These are the activations of a small network on made-up records, seen along a few directions, one row for each record.
Here are examples, each followed by its value of one field, C.
The largest differences between rows may come from other fields.
In the rows, 500 means zero.
Strong random noise was added to every row along 3 fixed directions; ignore it. To show where, here is one row again and again, with new noise each time:
[625 557 620 679 594 464 527 471 510 373 527 618 774 363 504 479 450 667
 732 446 642]
[789 741 630 532 853 409 471 442 579 286 594 588 495 363 444 444 430 734
 479 565 441]
[639 480 643 613 583 420 586 476 649 386 451 598 657 398 651 561 491 600
 518 434 621]
[553 580 477 556 662  88 345 667 643 665 600 253 771 587 550 593  29 374
 555 844 271]
[757 640 683 609 729 547 574 386 550 220 520 721 564 296 496 443 598 791
 569 378 639]

[597 380 633 493 430 463 617 389 705 491 389 513 460 466 756 639 579 528
 374 373 665]	c4
[615 655 432 392 657 564 514 423 531 473 632 499 201 550 453 473 559 559
 313 570 383]	c12
[317 317 255 573  69 536 646 421 444 813 444 438 576 653 668 662 482 350
 668 389 732]	c12
[579 728 498 455 670 667 438 413 310 391 627 605 299 480 252 315 650 684
 493 508 501]	c7
[373 549 332 421 508 353 312 663 403 707 603 238 577 653 339 484 198 296
 565 812 196]	c11
[269 290 319 546 271 308 346 726 482 832 441 280 820 672 504 589 149 158
 651 734 424]	c1
[489 240 670 585 345 518 677 476 646 397 321 639 607 406 760 599 681 522
 454 267 699]	c8
[496 611 403 461 605 318 381 526 466 670 610 268 594 608 451 557 191 353
 556 742 313]	c10
[507 429 398 459 389 586 557 405 518 589 391 564 399 518 549 584 576 461
 442 395 648]	c1
[399 293 563 675 384 399 536 616 617 600 427 460 812 482 653 581 383 381
 663 477 648]	c6
[426 625 360 557 462 455 376 576 333 615 603 406 707 538 306 442 310 496
 759 607 453]	c13
[629 547 514 534 541 264 456 472 645 626 500 400 584 542 643 640 295 479
 496 558 485]	c4
[508 559 603 432 635 328 441 573 632 502 532 344 396 546 614 537 354 417
 317 698 319]	c9
[511 572 556 661 427 878 578 356 217 273 474 828 691 316 293 323 749 767
 881 202 867]	c1
[406 287 574 505 431 437 528 580 619 570 409 446 554 545 651 550 459 339
 393 546 504]	c6
[496 456 466 426 402 587 624 464 611 505 423 565 257 539 603 562 665 502
 261 349 571]	c5
[327 597 315 508 261 591 438 389 323 750 584 410 469 664 385 456 498 452
 633 430 566]	c3
[572 478 454 488 420 505 525 387 447 530 488 505 419 479 534 544 540 564
 502 443 546]	c2
[221 375 340 500 157 575 468 472 334 799 435 365 606 647 485 563 455 277
 660 477 603]	c10
[264 314 356 477 337 320 358 797 526 708 478 260 706 657 494 562 256 181
 527 731 273]	c13
[615 591 513 334 717 583 473 538 523 316 505 523 200 462 387 404 612 538
 260 571 310]	c11
[702 851 519 355 882 460 366 353 390 427 629 440 284 464 306 415 405 615
 342 654 300]	c10
[446 486 345 457 239 497 565 358 467 783 509 391 421 629 573 549 531 483
 515 365 618]	c3
[641 542 618 566 602 492 590 393 519 374 494 623 467 368 566 488 580 726
 531 338 601]	c9
[363 193 540 386 399 375 568 656 718 582 325 375 437 641 728 614 503 192
 151 549 337]	c11
[571 652 645 475 748 512 413 560 499 218 588 531 410 390 369 353 530 615
 471 631 335]	c9
[503 481 477 573 401 715 594 395 309 419 495 646 531 397 411 427 693 642
 733 356 635]	c2
[659 903 299 445 588 580 360 227 256 568 717 530 251 556 160 376 504 760
 582 427 501]	c3
[424 641 358 425 523 477 376 549 414 606 624 377 471 594 313 423 389 457
 513 652 310]	c5
[450 488 406 537 386 596 514 468 365 572 558 488 504 535 408 448 536 504
 628 424 569]	c12
[375 390 480 538 418 385 411 662 500 610 476 391 719 576 503 509 365 370
 558 590 405]	c13
[467 785 459 503 584 661 426 393 300 486 663 564 428 511 303 289 581 653
 616 516 539]	c7
[457 633 444 663 440 485 420 466 271 562 626 530 766 465 307 452 383 631
 910 481 573]	c8
[595 598 620 514 687 639 447 559 457 200 549 687 412 348 308 338 621 652
 467 524 399]	c8
[477 786 387 458 554 571 371 407 276 569 684 436 460 538 226 310 496 627
 696 536 436]	c5
[538 442 576 621 478 454 499 560 564 438 475 548 699 440 565 536 433 512
 602 507 564]	c4
[472 449 601 576 455 798 528 483 382 261 500 717 530 357 383 329 776 628
 672 338 703]	c6
[377 381 500 536 231 833 758 335 425 433 381 757 349 441 592 452 933 609
 543 147 907]	c7
[365 470 380 679 138 600 596 391 259 685 520 546 836 515 501 532 530 545
 975 336 788]	c2

Here are new rows. What is C for each?
[641 603 582 530 722 297 495 485 625 412 551 490 560 505 532 499 314 556
 480 624 405]	c4
[430 533 465 586 470 399 419 558 420 551 611 411 749 504 419 483 318 486
 749 605 454]	c8
[432 346 395 512 110 671 634 288 445 714 363 547 339 609 624 599 773 519
 474  97 833]	c3
[341 174 533 517 202 756 700 543 572 426 258 668 543 442 656 561 822 383
 469 259 723]	c11
[621 356 767 507 642 397 628 533 788 354 382 583 392 442 812 614 556 495
 216 443 509]	c9
[523 576 584 461 666 457 457 582 538 416 568 507 383 459 482 465 417 527
 454 638 367]	c9
[432 635 444 537 582 567 401 514 327 521 615 481 496 488 273 347 474 583
 667 577 480]	c7
[651 591 515 476 576 709 597 312 451 308 491 702 226 431 461 413 821 710
 381 315 692]	c7
[512 671 382 429 504 481 431 401 436 695 579 363 316 608 442 477 438 525
 478 512 436]	c3
[256 282 469 394 302 464 574 582 673 694 360 423 251 698 701 634 557 232
 102 526 516]	c7
[434 624 311 422 481 360 364 530 429 784 655 232 396 706 403 497 307 370
 528 688 280]	c3
[478 380 615 524 527 390 507 618 595 487 455 438 559 471 614 521 445 474
 461 539 397]	c9
[478 298 539 358 476 406 548 599 785 531 280 485 327 592 731 648 529 297
  67 516 429]	c1
